A small network was trained on made-up records. Each row is its average activation on records with the value named, seen along a few directions.
Values that are neighbours, or in one group, have similar rows; names and order tell nothing.
In the rows, 500 means zero.
Random noise pushes rows far along 7 fixed directions. That doesn't count. These rows show it; they differ only by the noise:
[500 462 580 303 631 439 363 295 499 455 471 517 584 126 631 403 661 431]
[599 452 465 518 492 595 575 344 348 450 479 562 356 341 661 432 502 579]
[498 413 440 476 373 494 639 357 461 368 428 421 518 469 578 436 369 650]
[581 419 475 606 384 510 575 428 489 455 372 513 439 477 655 469 436 565]
[578 486 532 205 497 484 338 754 598 558 605 342 563 624 508 333 408 457]
[571 795 407 527 707 634 554 392 398 427 407 647 368 427 532 611 576 402]
[416 468 403 362 428 554 743 163 334 238 465 379 550 332 544 438 359 766]
[376 467 416 702 283 432 566 632 650 466 600 761 418 887 312 596 473 347]
[700 469 287 486 585 314 590 428 522 523 369 389 452 532 522 364 348 452]


W, 12 values:
w9: [261 479 563 383 526 368 522 390 488 429 527 369 735 476 339 486 541 629]
w8: [163  48 592 612 237 366 530 296 528 375 596 493 693 360 547 497 487 644]
w6: [452 403 552 366 527 479 584 197 434 434 650 496 544 235 405 425 644 624]
w3: [755 503 441 630 718 227 441 464 594 730 325 454 480 507 491 358 567 374]
w5: [869 513 243 199 988 281 482 284 373 700 422  88 564 106 503 297 465 457]
w12: [370 132 409 573 362 262 702 323 480 421 798 627 414 609 317 333 397 611]
w7: [249 393 470 788 406 474 738 185 294 325 492 668 384 433 453 601 454 656]
w10: [316 557 438 685 368 485 711 483 571 399 310 258 736 711 420 699 316 765]
w2: [641 349 502 663 500 671 504 425 226 616 476 586 327 158 796 488 526 582]
w4: [511 369 407 389 400 579 638 378 315 437 616 405 384 408 475 414 358 621]
w1: [698 240 537 660 286 564 574 362 341 624 446 452 335 283 646 425 530 679]
w11: [432 533 404 242 465 627 647 562 354 386 798 455 447 652 302 378 344 619]
The values of W form a network in which each value has 3 neighbours.
- List every value one step from w9, in the order listed. => w3, w7, w10
- List every value one step from w4, in the order listed. => w2, w1, w11
Each value of W is a pair of two hidden parts, and every pair occurs once (2 first parts, 6 second parts).
- Changing only the second part turns w6 into w9. w11 has the same second part as w6; what does that change turn w11 into? => w7
- Changing only the second part turns w4 into w12. w1 has the same second part as w4; what does that change turn w1 into? => w3
